A small network was shown many inputs. Here are its activations along a few directions, one row for each input.
Each table varies a few parts of the input and shows all the possible inputs, shuffled.
Descriptions start from the smaller parts, as in this example, which fits no table here: one of 5 places around a ring, together with either a single point or one of 9 places around a ring or (one of 2 separate values, together with one of 6 places along a line).
Shared parts are said once, and a part with two or three values counts as separate values.

Other details of the inputs vary at random and push rows far along two fixed directions, the same in every table; ignore that.

A family of inputs:
R1: [-16  15  -7   0 -26  10  12 -12  16 -27 -58 -23 -39  -7]
R2: [-11  14  28  28  -5 -18  27   5   3   6 100  47  33 -18]
R3: [  2   4 -25   0   4   2   4   4   9 -11 -10  -9  -5  -9]
R4: [  1  11 -49   5  -9  14  -9 -15  15 -22 -39 -11 -24  -5]
R5: [  8  22 -38  13  -9  16  -4  -6  19 -27 -23 -13 -27  -8]
R6: [ 23 -77   0   8  23  45 -33  46 -39  88  -7 -31  48  69]
R7: [ -5   7  -5 -21   1 -21  -9 -13  28 -34 -52 -32 -52  -1]
R8: [-13   0  51   2 -16  -8  16  -1 -22  22  24  18  16  -3]
R9: [-22  35  31   7 -32 -10  28 -13  11 -30  17  12 -14 -22]
R10: [  8  16 -44  -7   3   4   0  -6  17 -35 -45 -21 -27 -15]
R11: [ 7 -7 -7  1 14 12 -6 -4 -6  1 -6  9  9 -3]
R12: [  4  11 -42  -4  -4   9  -9 -14  11 -23 -36 -13 -19  -5]
R13: [-14  -1  34   4 -14   5   9 -10  -5   2 -14   9  -1  -3]
R14: [ 14   5 -34  -7  12  20 -13 -14   5 -25 -56  -9 -18  -3]
R15: [-15  23  -8  14  -1 -15  24 -13  18 -25  35  29  -2 -38]
R16: [-11  10  39  -5   6 -39  25   2 -10   8  98  53  55 -28]
R17: [ 13  17 -41  -1   0  15  -8 -20   5 -25 -48  -7 -31 -13]
R18: [  9   6 -44  15  -2  28  -9 -21   3  -9 -44  -7 -29   0]
R19: [  0  36   4   2  -3 -20  19  -5  13 -33  46  24   5 -34]
R20: [ 25 -75   3  -2  26  43 -35  51 -42  86  -9 -34  51  66]
R21: [-9 -5 -9 19  2  1 14  5  8  9 30 13 11 -4]
R22: [-31  26  33   3 -31 -22  26 -22   5 -20  19  26  -4 -27]
R23: [  9  -2 -15   6   5  14  -4  -4  -9  10  -3   6   1  -1]
R24: [ -2  -6 -26  14  -6  12  -4  -4   3   6   1   1   3   6]
R25: [ 17  19 -39  -8   3  11  -8 -19   3 -29 -51  -9 -28 -13]
R26: [ -6   6  -4 -23  -5 -22 -18 -16  19 -30 -49 -25 -44   6]
R27: [ 20 -76  44 -29  31   8 -44  49 -33  77 -26 -43  31  80]
R28: [-15   4  80 -15  12 -59  14  -4 -10  12  81  48  21 -19]
R29: [-21  13  90 -13   7 -64  22   8   2   5 114  39  30 -15]
R30: [ 29 -54   3  -8  15  29 -27  65 -37  72   8 -47  51  66]
Description of these inputs: one of 5 places along a line, together with either one of 2 separate values or one of 4 places along a line.
- The inputs of R10 and R19 match in every part but the place on the line of 5. If R15 is changed in the same way as R10 into R19, which row does it become? => R5
- Which other rows does R18 become when the place on the line of 4 takes its other values? List them by row number. => R17, R23, R25
- Which other rows does R12 become when the place on the line of 4 takes its other values? List them by row number. => R4, R16, R24
- Which other rows does R9 become when the choice among 2 separate values takes its other values? List them by row number. => R29

A family of inputs:
R31: [-19   6  21  17 -14  -2  22 -20 -24  23  61  59  36 -34]
R32: [  8 -27  -9 -18  13  -7 -15  16  -7  15  -2 -18  16  19]
R33: [  2 -28   8   5  10  -3 -15  16  -2  30  -1 -11   3  25]
R34: [ -5  -5  39 -12  -7 -20  11  11 -16  26  20  -9  10  10]
R35: [-14  29   0   7  -4 -19  26  -6  18 -27  54  27  11 -39]
R36: [  4  35 -29   6  -6  -2  15 -12   8 -37   1  13  -5 -32]
R37: [-18  15   4   6   0   8  22 -30  14 -37 -35  24 -13 -43]
R38: [-23 -48  37  24  -9   9  22  27 -28  70  60  16  56  32]
R39: [-18  23  11  15  -2 -21  23  -2  16 -13  61  29  10 -28]
R40: [-11  27  24   6   8 -24  10 -35  17 -33  39  44 -12 -33]
R41: [ 18  -1 -36  12  -9  38 -15   6   6  -7 -56 -36 -33  22]
R42: [  9   3 -36  -4  -3  11  -3   9   2 -13 -18 -22   2   1]
R43: [  4   0 -21  16  -7  17  -2   8   9  -1 -21 -18 -17   8]
R44: [ 28 -22 -23  -5  12  38 -30  19 -20  25 -47 -38   1  39]
R45: [ -8  -6  19  -8 -28  12 -11  13  -3   4 -41 -27  -9  28]
R46: [ 18 -25  -5 -12  23  12 -33   4 -14  20 -36 -19  -4  29]
R47: [-13 -26  96 -10  -9 -29  12  33 -37  60  94  20  75  23]
R48: [ 23 -33 -28 -17  16  13 -30  23 -17  25 -47 -37   7  38]
R49: [-15  42  16 -18  -9 -31  25 -25  18 -52 -13  10 -44 -44]
R50: [ -8  31 -11  14  -6 -12   5 -39  30 -48 -12  19 -48 -29]
R51: [  1  38 -18  -4   3 -18   6 -42  21 -49 -13  30 -30 -39]
R52: [ 25  -4 -40   3   1  45 -27   2   2  -6 -67 -43 -30  30]
R53: [  6  49 -29   6  -9   0  15 -33  18 -49  -9  24 -23 -42]
R54: [ -8 -35  37  -7  21 -26  -2  29 -10  48  67  11  41  19]
R55: [ 13 -40 -26 -20  16  11 -31  26   0  27 -40 -49   0  40]
- Describe the family of inputs behind these rows. => either one of 3 separate values or one of 4 places along a line or (one of 2 separate values, together with one of 9 places around a ring)
- A walk changes only the place on the line of 4. It starts at R49 and steps to R34. List the rest of the walk in order. => R47, R45
